[[-425  336  308  138  329  490 -196  177]
 [ -31 -214  -75 -548  -64 -202 -207  125]
 [ 232  280  356  672 -187 -129 -184 -433]
 [ 478  307  152  294  432  189  800   74]
 [ -67   94 -886 -109  701 -189  -68 -320]
 [ 599  285  587 -245  120  168 -515   77]
 [ 628  326  -88  198  283  335  462  175]
 [ 196  123  601   83  300  372 -366  -63]
 [  63  546  534   76  117   -3   -5  452]
 [ 125 -434  544  336  552 -396  356  404]
 [-205  335  223  448 -112  703  -62  155]
 [ 286   59 -324  371  189 -322  129  548]] ==> -322

[[66 79 98 53 95 40 69 41 48 78]
 [75 78 99 51 93 39 88 40 48 88]
 [67 79 99 53 95 41 69 41 47 78]
 [73 56 50 49 39 20 35 49 19 79]
 [77 47 49 46 69 42 47 67 69 50]] ==> 67

[[5154 3975 8768 6190 6342 8134 7094 4407]
 [6444 5545 4482 5786 5427 4100 3398 6402]
 [6273 6341 2299 3574 4291 3673 3545 6959]
 [5942 5279 4092 4122 5110 5376 4832 6405]
 [5095 3864 7356 4496 5195 7602 6192 4624]] ==> 7602

[[90 62 91 76 86 18 58 93 17]
 [81 90 79 89 90 21 72 94 15]
 [13 13 96 13 12 65 12 44 12]
 [94 13 23 91 13 22 93 20 78]
 [58 48 88 68 50 61 78 47 39]
 [81 41 85 81 30 42 64 54 67]
 [85 87 83 87 90 19 74 95 16]
 [94 12 22 82 12 17 93 18 72]
 [71 63 80 77 72 48 45 86 44]
 [91 76 87 92 81 16 73 95 15]
 [95 13 28 91 13 22 93 18 82]] ==> 93

[[122 140 141  72  74 138 136 126 138 225 147 125 109 145 114  60]
 [171  79 195 104  69 144 121 164 110 135  62 113 131 107 167  61]
 [236 130 123  85 182 145 152 188  82 183 159 150  67 119 133  87]
 [170 125 146 112 135 121 160 205  58 178 144  90 129 132 130  77]
 [149 135 116 126 142  59 149 151 146 130 136  85 155 124 154 144]
 [158  91 119  98 102 169 191 135 151 156 162 134  81  88 182  50]
 [222 154 121 152 182 110 118 213 145 114 170 168 129  93  58  27]
 [118  81 105  71  78  89 136 239  54 148 115  93 122 178 121  63]
 [179  92 165  90  42 139 170 231  93 135 126  59 158 188 151  95]] ==> 188

[[  6 -28 -26  24  25 -27]
 [-21 -27 -20  -4   6 -16]
 [-21  22 -23 -11  21  -6]
 [-29   1 -29 -25  16  -9]
 [-31  -9 -10 -31   3  16]
 [-27  -1  14 -32 -19   2]
 [ -7  -4 -13   5   7 -16]
 [ 18 -31 -18  24  25 -18]
 [-31 -13  -1 -32  -9   7]
 [-20   3   5 -13 -18  18]
 [  8  10  -2  11 -19   1]] ==> 11

[[339 438 461 532 451 392 587 500 471 433 553]
 [681 385 563 430 378 453 432 530 295 752 631]
 [289 536 469 613 460 433 538 523 527 558 354]
 [198 538 557 572 508 515 521 401 521 464 499]
 [576 381 490 450 390 518 446 496 683 581 964]
 [399 485 492 629 388 498 500 480 649 518 159]
 [710 479 468 473 507 507 412 435 291 604 642]
 [626 532 543 347 522 450 592 512 480 480 406]
 [467 461 386 498 458 472 517 438 566 453 752]] ==> 566
---
array([74,  3, 89, 55, 17]) ==> 3

array([[1716, 8047, 5349, 5285, 3460, 2991, 6398],
       [8903, 3026, 5633, 5723, 7535, 7885, 4707],
       [7667, 6306, 6324, 6695, 7399, 5428, 4822]]) ==> 8047

array([-869,  424,  695,  303,  315, -619]) ==> 424

array([-894,  214,  241,  603, -100]) ==> 214

array([[-164, -681,  799,   79],
       [-548, -534,  -32, -497]]) ==> -681

array([5, 1, 5, 6, 7, 7, 7]) ==> 1
---
72,13,-18,-28,-58 -> 72
-70,-23,31,35,-25 -> -70
74,-24,84,79,-52 -> 74
-73,48,0,32,-2 -> -73
42,-40,-84,-18,75 -> 42
-50,-86,47,-77,-25 -> -50
-26,-45,77,-9,-25 -> -26
